A small network was shown many inputs. Here are its activations along a few directions, one row for each input.
In each table, some parts of the input vary, and every possible input appears once, in random order.
Descriptions start from the smaller parts, as in this example, which fits no table here: line(6) and (point or line(11) or (values(2) and ring(8))).
Shared parts are said once, and a part with two or three values counts as separate values.

Other details of the inputs vary at random and push rows far along three fixed directions, the same in every table; ignore that.

Rows:
x1: [ 11   0 -15  -7  34  24  37 -19   9 -13  -6   6 -10 -12]
x2: [ 73   2 -24 -26  -4   4  63 -20  -2 -42 -28  52  13   2]
x3: [-39   0  16  30  45  16 -27  33 -11  46  27 -43   2  -8]
x4: [ 34  -5 -21 -44  -7   0  80 -20  18 -35 -24  30   8  13]
x5: [-44  29   8  33  43  10  17  43 -29  32  28 -21   8   3]
x6: [ 44 -16 -17  -7 -41  43  -5  35 -54  38 -33  22  21 -17]
x7: [  8   5 -10 -24  37  -7  87 -13  24 -30 -19  -2   2  13]
x8: [-60 -24   9   2 -37 -35 -39 -45  46 -19   5  -8 -37   8]
x9: [-60  28  19  38  36   4 -21  37 -22  33  20 -24  -5   7]
x10: [-20  12 -10  24  72 -15  55   4  26 -30  17 -18  -8 -20]
x11: [-51 -12   1  38  33  18 -16  37 -13  34  18 -44 -14 -31]
x12: [ 60  -9  -7  14 -51  17 -15  36 -65  20 -38  39  25  -9]
x13: [-12  12  -5   0  24  -3  52 -17  15 -19 -12   6  -7   5]
x14: [ -3  17  14  34  -2  -2 -47  40 -28  31  12   3   1  -6]
x15: [ 41  21   2 -54  -5   1  80 -33   4 -48 -16  20  11   3]
x16: [ 48   7   7  -8 -49  48  -3  24 -56  25 -15  16  30 -28]
x17: [-28   8  22  44  41 -16 -26  50 -14  32  27 -38  -4  -5]
x18: [ 53   5  -8  -9 -27  50 -16  26 -48  38 -21  30  37   4]
x19: [-37   1  16  38 -12   7 -23  32 -30  37 -16 -13  -4   0]
x20: [-24  -7   8 -13  11  -7 -39 -51  48 -11  19  -8 -21   9]
x21: [ 32 -14  -8 -12 -55  32 -42  22 -41  44  -1  23  27  -4]
x22: [ -3 -44  -6 -22 -89 -50 -81 -41  34 -28 -15  17 -19  -3]
x23: [-37 -20   6 -12 -14 -17 -63 -55  53 -11  30 -13 -22   6]
x24: [ 22 -22 -14   4 -61  39 -36  22 -46  33 -16  29   7 -21]
x25: [ 35 -13   3 -27 -63 -37 -64 -44  25 -20 -12  26  -9  26]
x26: [ 28  21 -11  -5  25 -10  33   1  18 -19  16  14   8   2]
x27: [-35 -11  12 -22 -12 -32 -27 -33  35 -19  11 -17 -20  40]
x28: [ 53  17 -20 -24  39 -10  73   0  20 -31  11  13  19   9]
x29: [-41 -22   9  14  21 -54 -25 -26  47 -27   7 -36 -24  -9]
x30: [-26  19  -3  -7  63  -8  65   1  22 -19  28 -25   1  24]
x31: [-11 -38  -3 -16 -61 -17 -75 -66  33 -11 -16  -2 -30   4]
x32: [ 30  21  13  -8  15  -8  43  -4   9 -39   4  -5   7 -20]
x33: [-38  31  15  33  51  14   9  46 -28  30  10 -28   8  16]
Each input here is: values(3) and (point or (values(2) and ring(5))).
Q: The inputs of x14 and x9 match in every part but the values(3) part. If x2 is changed in the same way as x14 into x9, which row does it become?
A: x13
Q: Which other rows does x1 become when the values(2) part takes its other values? List them by row number.
A: x20

Rows:
x34: [-70   8  32  31 -26 -34 -70  41 -20  40  24 -30 -16  29]
x35: [ 25   5 -13 -19  24  23  39 -14   1 -11 -10   4   7  -2]
x36: [-21  -5   0  -2  39   0  11 -23  34  -8  10 -26 -12   1]
x37: [-62  17  44  35 -27 -25 -66  32 -27  31  16 -13  -2  22]
x38: [ 24 -21 -19 -36 -36   3  -6 -38  14 -20 -10  20   3   5]
x39: [ 24   3 -13 -10  23   9  58  -2  10 -13  -9   9   8  -7]
x40: [ 23  -9 -13 -27 -35   8 -10 -36   3 -16 -13  21  -3  -1]
x41: [ -1  16 -13   9  68  29  65  21  -5   2  14 -10  10 -14]
x42: [-30  26  40  30  16 -29 -41  27  -5   9  35 -25   4   1]
x43: [-44 -10   6   5  13 -29 -16 -44  43 -32  10 -28 -35 -10]
x44: [ 31 -19 -15 -40 -35   5  -8 -42  15 -20 -18  19   2   9]
x45: [  7   5 -12   2  46  25  48  14   1  11   7  -5  13  -7]
x46: [ 40   0 -11 -28 -13  19  17 -26   4  -9 -18  23   4   4]
x47: [ 21  10  -7   2  13  14  44   0  -1  -6  -9  10   2 -11]
x48: [-40 -21   2  -6  17 -17 -23 -44  47 -18  14 -34 -23   4]
x49: [-48  19  38  36 -39 -11 -65  60 -52  49   9  -6   8  22]
x50: [-18   9   8  22  50   3  33   2  13  -5   4 -26 -13 -12]
x51: [ 26 -21  -4 -29 -59  -9 -25 -45  10 -25 -26  22 -12   1]
x52: [ -8  15  13  47 -20 -10 -63  75 -59  54   3   9  15  16]
x53: [-20  11  -2   8  66  10  42 -11  30  -7  18 -23 -10  -6]
x54: [ 40  -5 -14 -23 -24   8  27 -15   5 -13 -21  31   6  -4]
x55: [ -1  13 -15   9  68  30  67  24  -5   5  16 -10  13 -13]
x56: [-46 -24   2  -9  -2 -24 -43 -53  50 -23  16 -27 -31   0]
x57: [ 24 -29  -7 -33 -61 -11 -28 -39  12 -22 -27  20  -7   3]
x58: [-16   2  -3   9  56  13  33   1  17   6  11 -29   1  -3]
x59: [ 14   7  -7   9   0  19  25  16 -21   4  -8  11   5 -18]
x60: [-48 -25   5  -1  -7 -36 -37 -46  47 -29   8 -28 -34  -6]
x61: [  7   7  -2   8  37  13  45  13  -1  -2  -8  -7   3 -11]
x62: [ 20 -22 -13 -36 -57   0 -33 -45  13 -19 -15  25  -6   3]
x63: [-26 -13   6   4  17 -17  -1 -23  36 -15   2 -25 -19  -4]
x64: [-36  -1   9  14  24  -1 -15 -23  30   0  19 -23 -25  -5]
x65: [ 27 -21  -8 -38 -54   2 -31 -47  21 -11 -20  24  -5  11]
x66: [ 49  33   9   1 -11   4   9  59 -51  20   7  17  38   7]
x67: [-46 -18   3  12  17 -21 -13 -13  23 -13  12 -31 -21 -13]
x68: [-26  -3  -2   7  24 -13  15 -19  32 -21   9 -15 -20 -12]
x69: [ 24  -4 -11 -11  24   8  55   0   8 -10 -13   2  11  -4]
x70: [-34   6  25  51 -29 -26 -96  51 -37  43  10   0  -1  17]
x71: [ 22  25  12   2 -58  12 -14  69 -79  46 -15  33  34  28]
x72: [ -3  13 -11  15  60  16  68  26  -5  -4   7 -11   6 -20]
x73: [ -8  23  22  29   6 -15 -30  63 -34  35  31 -23  11   3]
x74: [ 44   3 -18 -18   0  36  39   8 -17   9 -13  27  22  -3]
x75: [-29  24  35  28  15 -31 -40  32  -4  11  35 -28   2   5]
x76: [ -8  13   1  15  48  26  26  10 -13   9   5 -19  -1 -12]
x77: [ 30  11 -11  -1  34  25  63  18 -21  -6 -17   4  15 -13]
x78: [  1 -22  -7  -7 -34  -5 -16  -4   0   0  -6  13  -3  -9]
x79: [ 50  12 -12   8 -46  -3 -29  60 -63  40 -16  45  29  25]
x80: [ 30 -25 -13 -34 -39  -7   1 -32  12 -23 -24  17   1   3]
x81: [ 28 -11 -18 -34 -32   7   1 -38  16 -21  -9  29   0   3]
x82: [ 26 -15 -12 -21 -47   0  -8 -22  -3 -16 -23  24   0  -6]
x83: [ 50  28   1  20 -13  11   3  57 -61  23 -15  48  40  20]
x84: [  4 -22  -3  -6 -33  -5 -15  -6   5   6  -9  11  -2  -6]
x85: [-23   3  -3   1  32   1  12 -27  30 -16  17 -14 -19  -7]
Q: The inputs of x50 and x63 match in every part but one. If x64 is changed in the same way as x50 into x63, which row does it become?
A: x74
Q: The inputs of x52 and x79 match in every part but one. If x36 is changed in the same way as x52 into x79, which row does it become?
A: x58
Q: Describe the family of inputs behind these rows.
A: line(4) and (values(3) or (values(2) and ring(5)))
Q: Which other rows does x34 become when the values(3) part takes its other values? List them by row number.
A: x73, x79
Q: A walk changes only the ring(5) part. It starts at x63 and steps to x39. List the rest of the walk in order.
A: x72, x60, x57
Q: List by row number the other rows that have the line(4) part in common with x65.
A: x35, x49, x53, x54, x61, x62, x68, x70, x75, x77, x81, x82
